These are the activations of a small neural network, seen along a few directions. Each row is one input.
In each table, some parts of the input vary, and every possible input appears once, in random order.
A made-up example of a description, with smaller parts first: one of 3 separate values, together with either a single point or one of 9 places along a line or (one of 5 places around a ring, together with one of 6 places along a line).
Shared parts are said once, and a part with two or three values counts as separate values.
In the rows, 128 means zero.

Other details of the inputs shift rows strongly along two fixed directions, in all tables alike. That doesn't count.

A family of inputs:
x1: [112 149 117 145 133 138  95 181  41 147  78  85  95 158 119 139]
x2: [120  93 168  97 126 105 160 106 151  96 146 132  85  96 109 101]
x3: [191  96 123 148 180 147 140 156  72 140  96  81  99 184 121 118]
x4: [182 151  80 170 168 132 100 139  84 151  78 128 155 178 139 178]
x5: [157 194 122 143 162 110 105 125 116 115 108 119 132 170 163 198]
x6: [128  68 132 104 120 121 151 112 128 102 150 142  96  98 113  82]
x7: [164 172  70 166 151 124 103 117  96 129  79 132 121 179 162 176]
x8: [128 164  93 146  48 134 104 165 200 153 139 237 201 162 114 141]
x9: [ 58 122 151 103 120 147 111 122 133 132 150  89 142  77 116  98]
x10: [ 82  93 138  88 137 107 138 104 136  95 136 137 105  71 126 150]
x11: [123  51 133 119 155 145 163 127 114 141 156 128 134  82 118  80]
x12: [107 139 114 153 106 161 112 162  92 170 123 122 132 120 131 129]
x13: [ 85 105 173  99  93 141 126 121 150 137 145  81 143  85 111  79]
x14: [ 46 117 145  92 116 130 111 134 134 107 137  98 143  92  90 115]
x15: [106  67 129 126 156 139 148 122  96 127 152 139 153  55 113 100]
x16: [104  68 125 107 124 115 135 107 119  88 147 156 105 103  97 110]
x17: [142 155 163 113 136 153 101 153 101 139  93  48  93 189 116 104]
x18: [125  44 128 107 147 128 134 139 114 101 149 139 132  92  79 111]
x19: [148 141 154 120 187 105 111 139 103 103 100  80  79 176 140 166]
x20: [187 186 123 160 138 129 146 108 132 145 104 107 101 168 172 152]
x21: [137 162 151 157 188 120 132 119  86 124 107  58  95 140 159 168]
x22: [164 179 133 122  96  92 150 109 231 119 160 205 185 152 144 141]
x23: [163 193 116 151  93  96 150 102 225 137 180 186 194 124 164 146]
x24: [160 155  82 169  72 125 153  87 200 146 153 220 193 142 168 127]
x25: [ 82 102 138 109 143 111 155  99 139 115 149 115 101  62 144 131]
x26: [ 95  79 154 115  90 143 137 166 125 137 142 135 108 107  81  67]
x27: [125 155 148 104 145 147  79 152  97 132  93  59  98 195 105 136]
x28: [174 173  78 171 144 142 117 108  83 148  98 119 124 169 188 163]
x29: [141 185 101 156  45 148 134 145 195 184 160 223 206 129 127 105]
x30: [104  81 158  81 123 102 139 113 149  77 133 141  94  85 111 128]
Description of these inputs: one of 5 places around a ring, together with either one of 2 separate values or one of 4 places along a line.
- The inputs of x24 and x28 match in every part but the place on the ring of 5. If x29 is changed in the same way as x24 into x28, which row does it become? => x12
- Change only the place on the line of 4 in x30. List by row number the other rows that result. => x16, x18, x19
- Which other rows agree with x2 in the place on the ring of 5? List them by row number. => x3, x6, x17, x22, x26

A family of inputs:
x31: [ 89 118 121 126  77 129 135 100 150 133 155 155 165  74 111  98]
x32: [118 160 149 126 178 131  83 142  46 122  83  22  82 173 136 180]
x33: [ 77 103 167  80 132  99 114 150 124  93 107  91 102  87  86 126]
x34: [156 182  81 154  96 129  95 159 141 138 114 183 154 190 137 158]
x35: [ 66  99 125 105 140 129 123 130 108 115 130 100 126 108 114 124]
x36: [ 93  67 165 103 141 144 131 145 112 125 122 101  85 104  97  77]
x37: [ 99  69 135 125 135 145 137 137  58 157 128  88 104  77 112  88]
x38: [ 99  78 106 115  90 136 123 158 148 126 168 208 161  84  91 112]
x39: [128  57 157  83 151 102 157 107 152  78 139 118  89  88 109  98]
x40: [120 132 133 140  86 128 147 132 178 157 158 153 162 107 112  91]
x41: [105 167 154 116 150 143 114 123  83 127 102  40  90 129 142 135]
x42: [158 208 163 139 140 144 112 142 119 155  95  74 103 191 160 140]
x43: [143 184 118 155 133 147 104 139  93 163  91  83 110 176 171 151]
x44: [ 72  99 134  94  85 126 119 124 176 109 160 189 148  96  94 133]
x45: [166 169  86 161 141 109 139  99 170 107 146 165 166 119 176 175]
x46: [171 148 102 157  94 157 127 150 138 156 116 179 159 174 124 119]
x47: [ 94  78 170  94 125 129 126 141 143 102 145  99 111  93  88  83]
x48: [115 147 133 124 157  93 152  79 163 110 142 147 120  92 164 180]
x49: [108  61 154 115 125 150 143 145 104 145 163 112 130  78 109  52]
x50: [111  64 131 122 185  94 145  93  88 106 144 105  86  59 138 125]
x51: [137 167  94 148 149 150  96 132  74 153  87 105 127 188 137 167]
x52: [102 105  96 134 120 140 127 142 119 145 141 172 182 102 107 130]
x53: [155 192 125 151  97 150 129 132 179 155 123 144 165 159 146 124]
x54: [211 133  90 148 116 123 157 120 171 126 146 206 186 172 145 129]
x55: [189 112 106 175 208 127 139 113   6 141  68  61  62 149 158 161]
x56: [188 173 140 125 150 106 135 108 152 101 123 125 106 195 156 156]
x57: [162 111 111 137 103 100 153 105 202 108 161 210 151 141 134 122]
x58: [149 199 137 133  78 123 123 139 186 131 126 149 152 178 130 152]
- What is each input in this table made of? => one of 4 places along a line, together with either one of 2 separate values or one of 5 places around a ring
- The inputs of x48 and x55 match in every part but the place on the line of 4. If x32 is changed in the same way as x48 into x55, which row does it become? => x52
- A walk changes only the place on the ring of 5. It starts at x38 and steps to x52. List the rest of the walk in order. => x37, x49, x46
- Change only the choice among 2 separate values in x39. List by row number the other rows that result. => x45
- Which other rows agree with x36 in the place on the line of 4? List them by row number. => x31, x34, x40, x50, x51, x57
